Each row below holds a small network's activations on one record, seen along a few directions.
Here are examples, each followed by its value of one field, T.
The largest differences between rows may come from other fields.
Random noise pushes rows far along 15 fixed directions. That doesn't count. These rows show it; they differ only by the noise:
[  54  486  224 -120  274  102  158  -21  280 -109  562 -339 -162 -218
    1  190 -209   63  320  -79 -461  -67  -92  279 -614  -94 -254 -189]
[ -36 -440  226   52  -21   26 -401  -12   35   82 -231 -245 -135  -73
  -53  -57  149 -406  236 -274 -237  416 -292 -127  -85 -190 -218  363]
[-116 -306  102 -419   70 -209  -18  -60  317 -284  -66  205  366 -310
  101 -102 -191 -666 -230  -42   70 -179 -219 -327  -53  295 -106    7]
[ -68 -271 -140  590 -149   19 -154   37   73  175  155 -219  123   99
 -150   48  630  395  213 -512  163   44  267  297 -104 -232  -65   34]
[-487  127 -345 -223  218 -308  189  141   15 -197 -450  -35   24  248
 -141  296 -186 -484  -50  424 -187 -315 -299 -240  254 -149 -509 -104]
[ 264 -207 -496 -191  270   62 -297   29  196  -40 -129  301  254  233
   92 -288  397   15  369 -351  -33 -195  -44 -168  -60  127 -243 -154]
[  83 -226   95  167  241  -58  131  292  139  118  490  -90   49  -49
 -173 -112  -23   82  558  -48   63  -85   17    4  -37  155 -643 -324]
[-292  249 -330 -122 -101 -118 -390  236  201  -82 -319  343   87 -236
   39  -17  -93 -115    7   18   27  216  131 -244  297   66 -173  218]
[ 157  207  273  -31  -29  270 -356  102   30 -138   16  137 -142 -329
   86 -235 -224  -96  220 -203  296  533  112 -337 -193  250  258  187]
[-428  303  144   47  193   18  -72  -81  242  -11  -17  138   -2 -413
   15   42  311  151 -503 -484 -237  698   -6  -31 -273 -336 -154  -96]
[ -71 -313   -4  261   24 -377  -21   95 -252  139 -156  -68  152  -74
  -60 -305  147 -408 -295 -141  508  165   31 -150  597 -185 -719  145]
[ 190  640   57 -268  208  176 -326 -123  -16  106  -79   41 -296   72
  -23 -307 -399  240  220   52 -399  364   87   48 -216  159 -357  195]
[-132  194  -35  -21  178 -117 -155  115 -122   67   22   20   39  -88
 -185 -183 -154  -55   -1   37  -96  265  177  -43   70  177 -360  311]
[ 158 -247   11  257  188   73 -166  153 -419  275 -121   72   18  260
  -95  -98  394   72  150 -172   84  236   51  -35  246 -121  -66  152]
[ 372  349  139 -110  493  197  265 -505 -169  -89  113  -55  142  515
  -64 -486   26  318 -108 -371  241 -195  137  102 -603  269 -223 -421]
[-472 -106 -211  155  122  -31  355  -45  246  -93 -104   43 -117   64
  -89  168  168  290 -122  102   41    1  -19  -82 -114 -199 -262 -409]
[ -30 -379 -346  220 -739 -107   26 -417  802  -72 -397   38 -339  -31
  141 -176  -27  334 -421  255  386 -135  -82 -212  151  -85   -2 -398]

[  25 -222  -81 -215  325  119  138 -277 -151  -46 -160   92  -70   67
  478 -110   88  -51   78 -137   68 -219  -71  219  -32 -334 -292  -92]
t22
[ -47   45   52  355 -249 -222  -28   61 -293  202 -375 -410 -142  443
 -317   30   -7 -126 -107  188   14   35 -173   73  351 -335 -409   83]
t20
[ -33  254 -365  306 -337  164 -486  288  374  -33   83 -292 -125  -89
 -136  335  361  240  468 -294 -364  118   73  126 -238 -205  335  187]
t7
[-183  869   63   34  -21 -105   83 -104  278 -253  728 -284  312 -611
  133  239  -78  192 -347 -374 -111 -186  493  627 -425   11  324  163]
t14
[-150  105   61 -598  299 -184   88 -116   54 -198   24  142  188 -377
  514  212 -192 -557 -133  -67 -247 -285 -210  170   99 -301 -288   60]
t1
[-161  154  216  -75  -76  -40 -189  -34  -14  -12 -207  -88  158  -72
   54  -16 -195 -192  142 -160    0  -49  110  220   61  -25 -326  247]
t18
[  -9  437   79  -23 -145  187 -468   83  181   64   20 -101 -318 -182
  150   77 -237  189  590 -150 -285  242   51  184 -120 -128 -146  231]
t23
[ 200 -151   81  -52   51  -27  102   64 -320  316 -113  290  113  233
  211  196  124   14  -80  143  -72 -288 -101  189  499 -182   -3 -144]
t6
[ 327  107   41  -20 -111  267 -288   41 -276   23 -257  145  221  467
   -3  -49   55   44  512 -214  255 -217  158   39  -57  131  162  117]
t4
[-129  440 -239  155  -73 -134 -326  298   50   31 -162   71  196  188
 -321 -110  -91   37  111 -162  171   91  168 -158  235  292 -277 -159]
t3
[-208  165   86  227  175  -66   88  427  -30   73  238 -130  -88 -168
 -251  481  209 -120  -68  105 -410  309 -230 -165   25 -215  203 -126]
t9
[  64 -307 -292  163  214   18 -144  227  -90 -172  -31  -76  201   38
   67 -160  551 -352  403 -547  477   36 -114 -256   50 -255 -331 -135]
t10
[  26  296  419   55 -374  -40  142  -14  349  155    4 -212 -307   68
 -114  460 -211  100 -202  313 -485  -71 -399  173  -14 -304  107 -449]
t12
[-853  -88  109  208  369  -17  -45  417 -441    8 -150  -59  222   14
 -385  231  -52 -139  396  -62 -101  339  235   34  -28   37 -394  352]
t21
[-277  126   39  292    8   45  502 -655  395 -286 -125 -608 -307  175
   81    2  123  270 -372 -214  225 -133 -167  209 -487 -444 -223 -612]
t13
[-252  119 -314   -3  -13 -403  170  212    1  -52  341  102  568 -166
 -232  228   39  -89 -376  149  -64 -462  320  207  260  334  128  170]
t24
[-518  149  -45  134  -59   -2  329   25  188  -83  -15  -10   19  138
 -126  321 -211  333  145  180  111 -306  180  204 -196   53 -112 -364]
t11
[-206 -303 -320  121  133  188 -193  411 -126   28 -198  -42 -251   19
   70  114  238  154  844   -1 -142  285  -34 -107   33 -382 -418  178]
t5
[-191  479 -103  -54 -486  -46 -380   57  748 -209 -221 -130 -311 -261
   59  -55 -495  -99  320  -55   76  190 -125 -180 -105  -49 -508 -247]
t2
[ -19 -284 -165  348   74  103  164  659 -262   22  258  132  100   44
 -268  268   70  -13  475  371  256 -145  138 -226  183  288  410  -90]
t15
[ 276  -10  -18  306 -366 -155   -1   50   26  117  131 -257   46  -18
  150 -165    6  135  315 -124  493 -339  198  349  215 -239 -634  -75]
t17
[ -27 -158  -98 -300 -217  -82 -387   58  467  -63  -76  149  229 -257
  254   24  -95 -282  264 -160  -81 -262  -76   -1  110  108   -3   99]
t19
[  37  337  504  199 -384  205  334 -349  355  151  134   71 -191   28
 -145   54 -191  836 -536   92    3  222   55  191 -411   79  300 -599]
t16
[ -33 -614  360   82  -70   -5  310   -2  297   49   20 -203 -150  148
  -40  322   30 -271  117  186 -121 -251 -661 -194  -31 -153   30 -720]
t8

Which value of T does each new row have?
[ 337  527   52  228 -171   77  -77   83  388   72  -12  153 -157  193
 -256 -154  -50  413 -209  -34  148  256 -157 -425  -15  199  113 -853]
t9
[  28  432  350  260 -121  -76 -222  298 -693  250 -294 -102  169  524
 -387  307 -134 -202    9  115    8  -46   10   46  447   39  265  271]
t23
[ 215  222  -81  226 -381  -88 -128 -235 -119  215 -404 -266 -309  304
   73 -105  -26  129 -252   99  101  -23   14  209  427 -345 -174  113]
t7
[-207  -58  104 -168  -54 -353  439 -443  376    2  187 -107  183  259
 -405 -146 -533  191 -518  478 -317 -542   -1  163 -251  684 -137 -247]
t23
[-193  179  -55   -6  -15   91 -249  196 -126  213 -509  436 -309  -63
  133  -41  -92  124 -167  213 -103  559  -73 -256  486 -253 -131  -44]
t22
[ -94 -412  201 -204   93 -126  187   24 -117  -77   25    0  316   68
   95  424   70 -516  -27  107 -128 -517 -274   11   55    8  440  -24]
t1
[ 180  -87   66 -334  263    4   58  -54 -135    6 -119 -175  -78   53
  174   94  100 -414   87   19 -568  -40 -458  128 -160 -436 -372  155]
t17
[ 147 -644 -414  143  262    3  306  234  -23  -17  -54  195  123  202
  113  -62  675    3  137 -128  249 -127 -262 -288  164 -310 -339 -527]
t17
[ 403  224   15 -185  197  232  -84  457 -198    5   46  606 -235 -570
  482 -119   72  -39 -131   99  104  706 -132 -532  372 -239  349  -82]
t5
[  91  443 -418   43    9  148 -118  304  203  -45 -121  295 -195   32
   76   56  192  219  149  -37   41  188  -67 -272   73 -215   34 -443]
t2
[ 166   52   18  338 -177  -40  362 -232  420 -132  163 -511 -357  -65
 -108   -3   53   76 -430  172  123  -32 -340 -143 -138 -190  186 -590]
t13
[-313 -139  -68  130  189  -71   39   55 -520  143 -289    0 -141  232
 -177   43    8  -26 -172  275  -42  319   79 -117  329  -21   78  346]
t1
[ -19 -112  -40   44  190   38  -57   49   50    8  327  -57  171  -22
 -221 -191  135  249  140 -202 -221  154  148  115 -383  258 -100   96]
t20
[-312 -250  311   23  298   31  201   22 -274  -34 -308 -171 -130  280
 -124  176  -81 -269  245   70   65   69 -275 -161  -25 -184 -387 -154]
t9
[-447  -36  355 -310 -188  124  -25  266  395 -197   70  166  -76 -584
  148  273 -598 -166  571  209 -109  161  -26  -43 -225   99 -267  125]
t16
[  63 -197 -119  251   47  170   63   22 -446   11  171  -37  189  142
   -5  109  361  272   67 -128  246 -190  462  317  -43  104  633  429]
t7
[ -11  242 -360  133  596   -4  112   77 -436  228  273  154  -20   94
 -158 -119  447  454 -327  -63 -368  357  237  129   40  -23   98  193]
t23
[ 458 -332  -50   49 -113  186  -72  -94  245  -93 -210   56  -61  301
   71 -266  216  -84  240 -248  415  -50 -318 -403 -109   41   67 -510]
t4
[-271  177    4   26  -88   81  341 -169   63 -267 -185  121 -181   23
  -60  -79 -293  187 -331  310  457  130   86 -275 -102  163  198 -284]
t10
[-310  329 -143  -10  134   26   -1   63 -391 -232 -379 -124 -121  216
   13   22 -172 -196  175   43  371   60  182  -60   97 -105 -211  267]
t12
[-395   75  296  -40 -127 -107 -270 -104  474 -100  -92   26  259 -110
 -251   -9 -137  -56 -172 -404 -117  272  -84 -153 -308  329   47 -235]
t1
[  84 -188  -53 -538  156  -12  117  227  -34 -355  244   74  283 -446
  489  332 -170 -751  580   57   46 -642  -89  172  -12 -253 -233  325]
t4
[ 605  277  -51 -283  131  -85 -247  156  489  135  403 -132 -225 -178
  262  -99 -142 -192  561  -95 -526 -218 -503   44   60 -175 -623 -427]
t23
[-162  347 -585 -161 -348 -353 -367 -205  344 -432  -48    0  397 -552
  445 -278  -99 -383 -224 -458  602 -302  492  152  154  -11 -193  489]
t1
